A small network was shown many inputs. Here are its activations along a few directions, one row for each input.
Each table varies a few parts of the input and shows all the possible inputs, shuffled.
Descriptions start from the smaller parts, as in this example, which fits no table here: one of 4 places along a line, together with either a single point or (one of 2 separate values, together with one of 5 places around a ring) or one of 11 places along a line.
Shared parts are said once, and a part with two or three values counts as separate values.

Other details of the inputs vary at random and push rows far along two fixed directions, the same in every table; ignore that.

Table:
r1: [ 26 -20  40 -34 -32 -49  -5  42  -7  -9   7 -12]
r2: [ -3 -16  49  61  19  -6  32  58   6  35 -27   0]
r3: [  1  19 -28 -35 -40  12   2 -24 -16 -12  30  14]
r4: [  0   8 -19 -30   2   1 -15 -21 -12 -30  30 -15]
r5: [-51   2 -22  72  67  56  22 -51  30  52 -27  15]
r6: [ 23  -6  21 -30 -66 -23   7  42 -29  -9  11  13]
r7: [ 39 -15  38 -37 -35 -54 -16  54 -13 -27 -15 -15]
r8: [ 32  -8  31 -17 -23 -34 -16  55 -27 -35  -9 -17]
r9: [  8 -12  56  55  13 -16  34  53  28  49 -39  -2]
r10: [-19 -33  38  59  10  -8  23  46   8  48 -39   3]
r11: [ 12  25 -40 -34 -41   7  -1 -25  -6 -24  40  17]
r12: [ -4  13 -26 -27  25  19 -18 -38 -15 -30  28   4]
r13: [ -3  -9 -26 -39 -17   2 -30 -44  -8 -21  32 -17]
r14: [ -7 -13  51  48  14 -17  38  55  30  53 -32  -2]
r15: [  7  -8 -18 -28 -16   6 -27 -36  -3 -20  16 -18]
r16: [ 27  -2  22 -30 -70 -29   4  45 -23 -16  13  13]
r17: [-41  17 -17  43  57  27  30 -38  38  46  -6  10]
r18: [ 34 -19  37 -34 -27 -47 -16  47 -16 -23 -15  -1]
r19: [  6  19 -35 -24  15  17 -22 -56 -10 -36  32 -11]
r20: [-21  19  -6  54  54  39  12 -17  14  28 -14  14]
r21: [-18 -30  43  59   3  -2  27  52  22  52 -40  -9]
r22: [ -7 -27  45  63   3   2  25  54  24  47 -50 -10]
r23: [-10 -17  54  47  26 -16  38  62  21  41 -47  11]
r24: [-10  16 -30 -30  26  21 -17 -35 -11 -31  24   1]
r25: [ 29 -30  29 -18 -37 -33 -23  39 -21 -22 -18 -17]
r26: [-11  40 -60   3  -4  41  13 -65  14   4  39  27]
r27: [ -8  10 -26 -34  13  -3 -11 -49   3 -12  31   0]
r28: [ 31 -16  31 -46 -31 -48 -21  48 -15 -31 -14  -6]
r29: [ -7 -28  41  63  11  -2  15  51   8  40 -60   7]
r30: [-22  43 -56  -2  -4  46  12 -69  12   6  34  23]
r31: [-39  17 -13  56  73  40  33 -46  39  46 -15  20]
r32: [ -4  -6 -29 -31  -8   4 -35 -29 -12 -27  -2  -8]
r33: [-12 -12 -24 -37  -3   2 -27 -28 -14 -26   7  -7]
r34: [  4  15 -21 -31   7   7 -28 -17 -16 -35  15  -3]
r35: [-13  12 -35 -28  20  13 -17 -37 -13 -29  30  -4]
r36: [-61   4 -30  72  59  50  26 -46  35  60 -20   6]
r37: [ 16  21 -42 -30 -37   7   5 -17 -10 -12  33  15]
r38: [ -2  35 -64  -7  -7  35  12 -57   4   5  39  22]
r39: [-23  20  -9  62  53  40  25 -20  25  27 -17  -2]
r40: [  3  -3 -26 -27 -11   3 -31 -31  -7 -28   3 -19]
r41: [ 35 -10  33 -14 -21 -33 -17  48 -29 -33  -4 -12]
r42: [ 20 -22  32 -24 -18 -36 -11  51 -32 -28   4  -5]
r43: [ 39 -14  37 -27 -27 -47 -13  43 -12 -21 -12 -10]
r44: [  3  19 -27 -32   8   6 -14 -51  16 -13  23 -14]
Description of these inputs: one of 2 separate values, together with either one of 4 places along a line or (one of 3 separate values, together with one of 6 places around a ring).
Q: The inputs of r38 and r37 match in every part but the choice among 2 separate values. If r13 is changed in the same way as r38 into r37, which row does it become?
A: r21
Q: The inputs of r11 and r26 match in every part but the choice among 2 separate values. If r35 is changed in the same way as r11 into r26, which row does it become?
A: r42
Q: Start at r29 and move only the place on the ring of 6, one step at a time. The first step leads to r5. Which rows follow, in order?
A: r10, r13, r15, r25
Q: Change only the choice among 2 separate values in r6. List by row number the other rows that result.
A: r3

Table:
r45: [ 15   1  43   8  11 -29  18  50   7  10 -16   5]
r46: [  2  37 -56 -15  28  35 -22 -73  -4 -33  29   3]
r47: [-19  16 -52 -40  28  16 -24 -91  19 -13  28 -12]
r48: [ 12 -16  53   7   3 -32  18  71 -12   8 -10   7]
r49: [ 10  -6  -9 -60 -44 -24 -11  -9 -20 -28  41   5]
r50: [  3 -36  44  22 -18 -18  -5  60 -12   6 -40 -10]
r51: [-14  -1  10  55  33  15  14  -7  37  40 -33 -12]
r52: [ 25   4  38  22   3 -22  12  50   7   2 -18  -5]
r53: [-35  32 -51  15  57  50   8 -62   4   1  22  13]
r54: [-14  10   6  39  14  12  42  -2  36  50 -13  15]
r55: [ 25 -14  33  23 -43 -19  14  62  -7  16 -28   5]
r56: [ 15   1 -17 -46 -55  -6 -23  -2 -33 -35  24  -1]
r57: [ 27  -6  15 -37 -27 -19 -23  35 -38 -49   7  -2]
r58: [  4 -26 -14 -65 -27 -22 -42  -8 -31 -47  22 -17]
r59: [ 26 -13 -15 -59 -35 -21 -52 -18 -26 -52  12 -24]
r60: [ -5  15   2  54   8  23  36  -1  35  48 -19   6]
r61: [-42  20 -43  36  24  50  23 -52  16  33  12  22]
r62: [-34 -16  13  43  40  11  17  -3  23  44 -18   2]
Q: The inputs of r47 and r58 match in every part but one. If r54 is changed in the same way as r47 into r58, which row does it become?
A: r61
Q: What is each input in this table made of?
A: one of 3 separate values, together with one of 6 places around a ring
Q: Change only the choice among 3 separate values in r48. List by row number the other rows that result.
A: r49, r62

Table:
r63: [ 13   8  -9 -18 -17  -5  -6  -7  -8 -15  15   2]
r64: [ 15 -12   5 -37 -12 -23 -24  -1 -12 -26   5 -13]
r65: [ 10   0  -4 -30 -29 -10  -9   0 -14 -19  14   2]
r66: [  6  -5  -3 -26   0 -12 -20  -9  -4 -17   3 -11]
r67: [  8   7  -5 -22 -18  -4  -4  -8  -7 -13  17   2]
r68: [  4 -10   0 -16  -1  -6 -17  -3  -6 -18   3 -14]
r69: [-27  18 -31  29  24  35  17 -40  18  29   6  14]
r70: [  1 -25  56  43  13 -21  19  65   8  28 -43   2]
r71: [  3  -5  -3 -21   2  -6 -20  -5 -12 -22   6 -12]
r72: [  0 -22  52  42  14 -19  19  67   2  26 -42  -2]
r73: [-21  19 -28  29  25  38  18 -36  19  25   1  14]
r74: [-18  25 -30  33  29  36  19 -41  22  22   5  11]
r75: [ 16   4  -4 -30 -23 -10  -6   3 -11 -19  18   0]
r76: [ 12   4  -3 -30 -25 -12  -5   2 -10 -20  17  -1]
r77: [  4  -1 -10 -21 -21  -5  -5  -7 -10 -10  16   4]
r78: [-24  26 -27  30  28  37  19 -41  22  26   6  11]
r79: [-26  21 -26  30  23  36  17 -37  19  26   1  13]
r80: [ 14 -11   4 -36 -10 -22 -22   1 -10 -27   4 -14]
r81: [ 17   6  -6 -26 -25 -12 -10   3 -12 -21  16  -1]
r82: [  8 -29  55  30  -1 -26  11  73  -5  13 -37  -8]
r83: [ 12 -12   3 -34 -13 -20 -24   0 -10 -26   5 -17]
r84: [  9   4  -9 -15 -20  -4  -6   1  -9 -12   7   3]
r85: [-22  19 -26  29  25  31  22 -36  21  27   9  11]
r86: [ 10   3  -7 -14 -20  -4  -6  -2  -9 -12   8   4]
r87: [ 17   3  -3 -30 -24 -10  -8   2 -12 -19  18   1]
r88: [  8   3  -7 -19 -19  -2  -5   2  -9  -9   9   5]
r89: [  4  -6   0 -20   5 -10 -15  -2 -11 -21   3  -9]
r90: [  1 -24  55  41  13 -22  20  68   8  26 -43   0]
r91: [-25  15 -28  29  22  33  19 -36  18  27   4  13]
r92: [-21  21 -32  33  26  38  16 -40  19  23   0  13]
r93: [-22  20 -28  31  27  40  17 -41  19  27   2  16]
r94: [ -2 -23  50  49  11 -16  19  60  13  35 -47  -6]
r95: [ 11 -12   2 -33 -13 -16 -27   3 -15 -29   7 -17]
r96: [ -2 -25  50  50  11 -11  17  57   9  31 -42  -5]
r97: [ 12   0  -4 -29 -26 -14  -7   0 -12 -16  21   0]
r98: [-12  21 -24  15  18  28  12 -31  14  16  10  10]
r99: [  5  -6   2 -19   4 -10 -16  -4 -13 -20   4  -8]
r100: [  1 -26  54  47  11 -15  18  65   2  27 -41  -3]
r101: [  6  -8  -2 -24  -4 -10 -21 -13  -6 -18   5 -14]
r102: [  3  -4  -2 -27   4 -12 -20  -6  -7 -22   6  -7]
r103: [  9   0  -5 -29 -28  -9  -7   2 -12 -19  13   1]
r104: [-16  17 -24  15  15  23  13 -31  13  18  13   9]
Q: What is each input in this table made of?
A: one of 3 separate values, together with either one of 6 places around a ring or (one of 2 separate values, together with one of 4 places along a line)
Q: The inputs of r82 and r100 match in every part but the choice among 3 separate values. If r74 is changed in the same way as r82 into r100, which row does it become?
A: r63
Q: Start at r66 and move only the place on the ring of 6, one step at a time. The first step leads to r94. Which rows follow, in order?
A: r95, r71, r72, r102
Q: Change only the choice among 3 separate values in r87. List by row number the other rows that result.
A: r75, r98

Table:
r105: [ -1  -3  51  25  23 -22  33  66  -1  18  -5   7]
r106: [-32 -11 -12  36  86  21 -20 -51  31  16 -32 -28]
r107: [ -8   3 -43 -58 -28   1 -14 -59   0 -12  39  11]
r108: [ -8 -10 -23 -41 -18   4 -29  -7 -44 -47  30  -4]
r109: [-35 -11  -3  34  83  28 -20 -56  32  16 -32 -29]
r110: [-21  -3 -41 -54 -19   4 -11 -55  -4 -12  51  -6]
r111: [ 22  15  39  26   4 -19  32  60  15  15 -25  10]
r112: [ 33  12  43  39   0 -15  30  53  11  14 -16   3]
r113: [ 36 -12  11 -38 -64 -26 -25  54 -40 -44  -8  -5]
r114: [-36  13 -31  45  35  50  12 -33  -2  21 -10  29]
r115: [-7 25  7 25 44  9 30 -1 15 22  0 27]
r116: [ 13 -16  33  37 -42 -15  26  37  18  44 -21  -4]
r117: [ 13  17 -49 -19 -22  30 -30 -48 -22 -35  27  -4]
r118: [ 32 -18  17 -57 -82 -49 -13  39  -9 -17   5  -7]
Q: What is each input in this table made of?
A: either one of 2 separate values or (one of 3 separate values, together with one of 4 places along a line)
Q: List by row number the other inputs of the same sort as r105.
A: r107, r108, r110, r111, r112, r113, r114, r115, r116, r117, r118
